These are the activations of a small neural network, seen along a few directions. Each row is one input.
In each table, some parts of the input vary, and every possible input appears once, in random order.
Descriptions start from the smaller parts, as in this example, which fits no table here: one of 8 places around a ring, together with either a single point or one of 9 places along a line or (one of 2 separate values, together with one of 6 places along a line).
Shared parts are said once, and a part with two or three values counts as separate values.
In the rows, zero is written as 128.

Other details of the inputs shift rows strongly along two fixed directions, in all tables alike. That doesn't count.

Rows:
x1: [118 101 150  89 110 111 145 167 111 163 124 157 101  82  84]
x2: [130  69 116 153 130 152  99  84 112 159 124 102 146  38  98]
x3: [143 152 134 133 125 101 102 140 154  95 129 154 138 152 136]
x4: [115 101 133  90 117 111 144 153 124 157 162 144  90  80 103]
x5: [126  92 112 146  98 200 113  96 104 161 102  92 153  86 107]
x6: [144 150 121 136 130 109 107 136 153  91 146 141 123 178 155]
x7: [125 181 107 156 144 208 142  71 111  91 127  45 184 213 160]
x8: [121 117 122 117 141 113 127 145 137 145 137 155  97 129 137]
x9: [146 127 140 142 130 152 121 113 114 153 125 101 154  78  91]
x10: [128 145 120 126  92 118 115 152 139  98 119 148 129 175 153]
x11: [129 119 128 124 147 103 125 139 138 127 152 145  98 110 139]
x12: [ 93  91 119 120 127 175 147  92  78 161  94  73 166  97 100]
x13: [126 115 106 110 111 102 117 145 147 113 149 145 107 156 149]
x14: [134 134 132 130 152 106 121 139 138 132 137 150 107 127 141]
x15: [131 176 167 144 110 105 172 136 144  62 101 124 152 232 176]
x16: [137 100 122 157 128 152  85  89 124 142 109 110 161  86 112]
x17: [137 134 145 123 140  91 136 146 135 141 135 154 121  90 108]
x18: [136 129 141 126 148  92 125 143 138 134 131 157 119  97 119]
x19: [138 107 125 140 130 163 118 102 107 170 132  98 140  72  94]
x20: [100 162 130  86 124 117 180 140 112 104 120 119 130 169 136]
x21: [129 137 120 116 132 101 124 154 147 119 133 160 102 164 153]
x22: [126 153 125 131 103 126 128 155 144 102 116 155 122 175 157]
x23: [137 166 117 138 129 125 123 150 158  90 147 145 113 206 168]
x24: [117 127 121 147 160 169 140  77  97 134 118  63 169 132 130]
x25: [ 93  23 101  76 108  55 115 151 126 179 140 178  77  58 102]
x26: [116 101 142  92 102 115 150 165 113 153 139 154  97  86  93]
x27: [137 131 123 132 138 105 117 136 146 110 144 147 110 141 150]
x28: [153 179 134 146 128 113 105 139 164  68 143 146 142 191 151]
x29: [126 132 130 107 129 112 138 149 133 150 140 152 101 122 128]
x30: [119  72 114 138 108 180  96  96 101 177  85 106 150  77 107]
x31: [125 175 132 113 163 114 170 118 126  93 145 107 135 185 154]
x32: [119 140 138 104 160  91 174 125 120 109 138 117 127 124 118]
x33: [135 200 143 170 161 172 148  92 130  89 112  68 183 186 132]
x34: [129  86 101 145 117 198 107  84 108 163 128  80 141  78 112]
x35: [137 100 106 153 121 156  77  82 129 136 114 103 153 118 127]
x36: [133 116 140 120 139  83 141 143 131 137 146 154 107  74 106]
x37: [124 120 137 102 126 120 142 148 125 157 148 145  96 102 103]
x38: [136  94 119 144 128 171 120  94 107 160 139  89 132  62  94]
x39: [139 130 134 125 136  86 122 144 145 111 142 159 118 113 130]
x40: [122 135 125 117  96 104 112 154 137 112 106 161 123 158 140]
x41: [132 163 147 119 120 131 138 161 131 125 109 156 119 157 131]
x42: [119 168 111 152 150 200 144  76 105 114 112  56 183 190 149]
x43: [121 120 129 111 109 107 122 152 130 134 101 166 113 135 132]
x44: [113 143 175 148 112 103 166 144 140  94  89 136 148 197 159]
x45: [156 147 137 161 132 166 125 106 122 127 132  92 155 108 101]
x46: [138 142 129 133 146  99 114 140 142 117 131 154 114 148 150]
x47: [131 143 139 117 143  95 135 147 136 142 141 153 106 111 127]
x48: [125  96 109 157 100 202 102  95 109 147 101  94 156 110 123]
x49: [124 128 118 119 132 122 128 148 143 119 152 142  96 142 147]
x50: [129 129 133 119 138  96 137 145 136 132 154 148  97 102 127]
Description of these inputs: one of 2 separate values, together with either a single point or (one of 4 places along a line, together with either a single point or one of 5 places along a line).
Changing only the choice among 2 separate values turns x15 into x44. The same change can be made to x49. Which row results?
Answer: x8
Start at x38 and move only the place on the line of 5, one step at a time. The first step leads to x50. Which rows follow, in order?
Answer: x11, x27, x6
Which other rows does x25 become when the choice among 2 separate values takes its other values? List them by row number.
Answer: x13
Which other rows does x31 become when the choice among 2 separate values takes its other values? List them by row number.
Answer: x24
Start at x16 and move only the place on the line of 4, one step at a time. The first step leads to x46. Which rows follow, in order?
Answer: x21, x43
Which other rows does x23 become when the place on the line of 4 takes its other values? List them by row number.
Answer: x22, x27, x39
